A small network was shown many inputs. Here are its activations along a few directions, one row for each input.
In each table, some parts of the input vary, and every possible input appears once, in random order.
A made-up example of a description, with smaller parts first: line(6) and (point or ring(11) or (values(2) and ring(8))).
Shared parts are said once, and a part with two or three values counts as separate values.
(in the rows, 128 means zero)

Other details of the inputs shift rows strongly along two fixed directions, in all tables alike. That doesn't count.

Table:
R1: [154 125 118 131  92  93 169 107 106 108 116 137 111]
R2: [113 106 153 134 137 121 136 117 131 102 130  96 131]
R3: [134 127 128 131 164 131 125 168 111 133 143 150 100]
R4: [148 145 163 105 138 134 165 114 110 136 137 166  96]
R5: [ 70  95 133 138 151 109 132 161 171  92 126  87 118]
R6: [ 75 111 116 138 140 142 151 150 163 105 126  95 137]
R7: [189 160 172 102 132 105 112 132 115 169 116 168  86]
R8: [185 164 120 114  96 140 135  92  80 161 143 146 138]
R9: [ 52 103  68 167 111 164 156 104 144  95 132  84 186]
R10: [132 143 145 105 146 117 110 167 150 166 133 122  99]
R11: [ 73 104 124 151 142 127  80 167 191 135 104  69 145]
R12: [148 137 196 100 161 127  86 152 155 176 138 117  99]
R13: [ 67 111  70 163 106 153 113 113 143 108 126 103 201]
R14: [143 119 190 115 146 110 137 119 124 115 134 127  96]
R15: [125 112  89 155  82 119 162  78 100 102 120 104 160]
R16: [115 119 163 129 154 110  87 156 170 136 102 126 120]
R17: [129 107 166 119 144  88 136 148 153 118 113 116  85]
R18: [167 144 120 133 104 129 120  92  99 132 108 149 155]
R19: [ 50 106  61 165 106 161 162 111 144  91 130  87 182]
R20: [ 80 121  87 142 124 144 166 129 138 106 128 116 147]
R21: [ 75 123  38 160  92 149 136 132 139 117 146 100 188]
R22: [100 121 126 134 147 112  94 176 177 141 105  97 119]
R23: [151 141  87 115 101 140 167  98  97 100 128 150 120]
R24: [112 115 143 131 131 111 149 125 129 102 134 124 110]
R25: [115 114 137 114 143 144 127 126 144 108 124 114 112]
R26: [158 132 206 108 161 112  77 153 159 167 110 120  93]
R27: [163 141 141 102 127 143 146  91 102 120 130 153 105]
R28: [116 101 170 128 200 131  91 206 159 133 138 111  89]
R29: [119 128  91 151 102 138 110 112 127 133 114  95 169]
R30: [196 166 139 101 111 119 143 115  84 141 130 197 116]
R31: [184 152 135 114  97 103 184  97  74 106 138 172  99]
R32: [117 144  59 149  76 155 143  84  95 133 154 135 191]
R33: [112 150  36 151  69 144 149  99  99 140 145 133 171]
R34: [100  92 145 145 126 105 129 122 151 110 116  89 128]
R35: [ 71  78 142 150 135 101 121 146 179 102 111  66 126]
R36: [127 141 108 128 110 138 118 125 127 154 139 118 142]
R37: [193 168 121 111  93 146 145  78  65 157 153 170 150]
R38: [ 91 102 122 151 173 142 102 175 140 125 143 116 122]
R39: [189 162 185  86 137 125 120 124 109 172 153 173  98]
R40: [ 68 107  61 140 124 146 142 132 151  86 121  99 144]
R41: [189 151 181  97 137 132 112 107  98 151 129 166 125]
R42: [198 160 168 101 129 103 116 145 121 163 109 160  84]
R43: [174 157  87 135  84 114 146 106  89 123 107 173 144]
R44: [115 105 161 135 185 141  92 179 141 133 142 119 105]
R45: [ 99 135  76 135 111 136 133 136 134 135 146 126 154]
R46: [102 117 172 115 165 124  86 163 172 138 123 130 123]
R47: [141 111 180 117 137  88 138 129 139 127 118 128  81]
R48: [153 154  69 139  87 116 147 104  93 121 110 173 149]
R49: [113 111 103 158 146 153 116 138 106 121 146 126 143]
R50: [147 161  78 127  85 142 153  93  83 146 159 171 153]
R51: [163 133  97 144 124 156 138 108  61 128 150 154 143]
R52: [201 163 146 113 102 112 131  98  83 143 109 192 118]
R53: [151 133 151 122 115 109 161 102  96 107 137 144 108]
R54: [103 125 120 128 138 129 103 171 170 149 130  90 128]
R55: [138 140 145 109 146 117 116 150 137 137 124 158 117]
R56: [128 109 191  98 181 140 103 141 165 124 121  97  95]
R57: [112 112 191 115 176 143 123 141 161 132 126  98 114]
R58: [126 116 199  88 187 126 107 156 167 129 124 125  65]
R59: [ 61 105  89 156 122 146 101 137 164 109 122  95 186]
R60: [160 147 103 142  90 127 128  84  93 128 111 163 159]
Description of these inputs: line(6) and (point or line(4) or ring(5)).
Q: Changing only the line(6) part turns R19 into R9. The same change can be made to R44. Which row results?
A: R49
Q: Change only the line(6) part in R16. List by row number the other rows that result.
A: R18, R43, R48, R52, R60
Q: List by row number the other rows that have the line(6) part in common with R54.
A: R1, R6, R21, R23, R28, R30, R31, R42, R43
Q: Change only the line(4) part in R4. List by row number the other rows that result.
A: R24, R47, R58

Table:
R61: [124 129 137 122 131 136 114 128 146 134 117 123 148]
R62: [120 125 134 127 128 111  80 150 161 148 115 111 131]
R63: [137 137 148 119 126 122 133 120 131 136 112 130 115]
R64: [104 110 150 134 153 130 113 154 159 137 130  92 120]
R65: [114 144  38 146  74 150 179  94  87 110 150 145 163]
R66: [166 130 165 112 136 106 139 119 121 126 108 154  93]
R67: [142 125 171 121 158 101  75 181 166 164 115 114 102]
R68: [122 140  82 145  94 139 143  95 111 120 119 134 171]
R69: [127 126  52 158  83 136 164  96  84  98 128 129 163]
R70: [129 124 169 113 146 126 113 130 148 142 131 113 107]
R71: [177 152 147 106 104 124 150  93  92 141 143 159 110]
R72: [128 118 168 118 152 116 124 148 140 141 140 117 109]
R73: [102 112 152 134 160 134 105 159 159 139 123  91 119]
R74: [124 118 164 123 149 123 119 151 150 139 136 107 110]
R75: [169 143 168 101 140 139 105 117 120 153 133 148 123]
R76: [143 142 165 104 165 141 110 152 135 150 139 147 104]
R77: [133 118 154 141 151 126 113 145 119 129 132 136 123]
R78: [ 88 110  92 149 111 132 128 116 137  95 127  93 159]
R79: [145 114 172 114 152 117 114 130 135 127 121 130  96]
R80: [192 168 141  93 126 145 141 115  83 154 145 192 112]
R81: [193 157 127 101 115 125 168 107  70 126 136 189  92]
R82: [ 89 112 112 152 144 147 104 146 151 129 128  91 161]
R83: [115 145  50 147  95 128 126 132 121 132 129 140 155]
R84: [147 135 156 120 154 130 127 144 109 132 142 169 102]
R85: [ 78  95  97 150 125 133 118 127 154  96 120  82 153]
R86: [188 160 150 103 112 129 143  90  82 149 131 167 104]
R87: [ 85 125  78 145 123 153 137 134 134 120 134 111 146]
R88: [200 160 156 103 127 137 130 113  84 159 137 174 119]
R89: [ 89 115 121 142 124 102  89 162 185 137  98  95 143]
R90: [ 97 119  79 162 100 131 143 107 117 101 117 130 170]
R91: [ 94 107 162 122 148 110 122 148 176 126 122  98 121]
R92: [113 124 102 134 102 128 145 101 116 119 142 121 150]
R93: [114 129 115 122 129 130 148 133 125 128 148 134 124]
R94: [104 114 153 127 157 141  86 142 164 137 127  98 139]
R95: [116 145  33 150  76 154 178  90  83 114 146 145 163]
R96: [ 90 112 131 136 125 122 129 135 168 118 120  94 137]
R97: [ 89 112 129 138 129 124 126 134 167 122 115  93 136]
R98: [202 156 154 100 107 105 164  93  83 126 115 182  94]
R99: [127 128  91 152 100 139 137  94  89 112 136 148 160]
R100: [140 131 157 117 131 108 135 127 136 114 113 129 112]
R101: [132 114 117 143 130 126 134 129 115 117 123 126 126]
R102: [ 81 103  72 155 130 142 139 139 137  97 128 111 144]
R103: [148 136 170 100 158 119 129 152 131 124 135 143  85]
R104: [114 111 152 132 152 119 114 155 149 115 126  99 118]
Q: Changing only one part turns R84 into R99. The same change can be made to R95. Which row results?
A: R70
Q: What do these inputs look like to the network?
A: line(4) and (point or line(10))
Q: Change only the line(4) part in R98. List by row number the other rows that result.
A: R69, R81, R85
Q: Change only the line(10) part in R91. List by row number the other rows that result.
A: R61, R63, R66, R68, R90, R96, R97, R98, R100

Table:
R105: [ 94 127 148 123 157 136  88 164 180 171 119 100 134]
R106: [205 154 212  80 113 107 152  96 111 139 125 170  71]
R107: [ 48  95  98 141 139 115 137 163 179  82 128  83 145]
R108: [235 186 170  90 106 103 141 118  72 189 131 183  75]
R109: [199 154 211  71 171 109 135 159 114 149 136 157  40]
R110: [221 175 168  85 158 144 158 109  69 151 166 204  83]
R111: [179 139 213  99 199 131  48 194 164 188 120 142 109]
R112: [148 153  87 132  94 161 126  95  71 163 162 154 174]
R113: [ 67 108  70 153 141 181 117 135 126 102 168  99 172]
R114: [109 125  66 152 113 169  78 136 113 142 136 117 205]
R115: [113 135 142 109 135 131 116 157 162 146 133  98 100]
R116: [162 161 115 100 112 168 133  94  69 154 176 174 137]
R117: [ 67  87 113 172 120 116  68 145 199 107  88  63 176]
R118: [162 119 173 104 129 111 162 105 120 101 123 139  95]
R119: [169 153 136 115  77 125 177  46  81 114 121 147 134]
R120: [210 159 152 103  92  86 145  87  92 166 121 174  99]
R121: [122 163  41 133  45 125 191  83  89 107 140 162 163]
R122: [167 167  95 127 105 140 104 119 103 165 103 175 149]
R123: [ 54  90  85 184 110 120  81 113 177  92  83  52 205]
R124: [ 69 126 108 125 142 160 117 148 177 141 131 104 136]
R125: [159 120  87 148  76 124 215  70  51  77 124 173 132]
R126: [125 106 120 147 107 128 192  79  82  75 112 126 139]
R127: [ 74  82 115 129 148 112 131 142 177  89 116  75 121]
R128: [210 161 199  93 154  98  69 172 129 184 105 161  74]
R129: [ 84 103 145 134 190 145 124 173 150 115 132 126  96]
R130: [161 136 144 136 171 150 150 142  94 128 162 170  98]
R131: [ 79 129  44 146 115 164 158 115 122 102 137 120 162]
R132: [ 75  95 162 156 134 110  96 118 186 117 103  49 155]
R133: [113 108 157 125 138 120 154  97 133  87 113  89 129]
R134: [181 181  67 140  50 103 138  93  67 135 111 198 161]
R135: [135 161  40 143  80 176 171  85  78 134 161 160 180]
R136: [126  82 204 109 191  93 127 173 164 112 114 118  53]
R137: [ 99 129  72 158 111 161 124 130 133 152 143 111 190]
R138: [ 34  85  66 174 129 118 157 159 151  67 128  95 150]
R139: [ 92 124 157 127 140  90  96 168 186 148 121  99 127]
R140: [119 134  11 174  70 144 201 101  50  82 143 144 150]
R141: [162 117 219  99 176  78  45 172 187 162  93 121  72]
R142: [127 100 228 116 159  93  86 155 192 148 108  90 100]
R143: [ 95 102 155 112 142 110 115 144 189 129 120  87 102]
R144: [ 70  90 124 152 180 165  97 166 129 106 167 111 128]
Q: What do these inputs look like to the network?
A: line(5) and line(8)
Q: Changing only the line(8) part turns R126 into R136. The same change can be made to R133. Which row results?
A: R127
Q: Change only the line(5) part in R138. List by row number the other rows that result.
A: R107, R121, R134, R139
Q: Start at R114 and move only the line(8) part, one step at a time. The first step leads to R111. Which rows follow, in order?
A: R122, R128, R134, R141, R117, R123
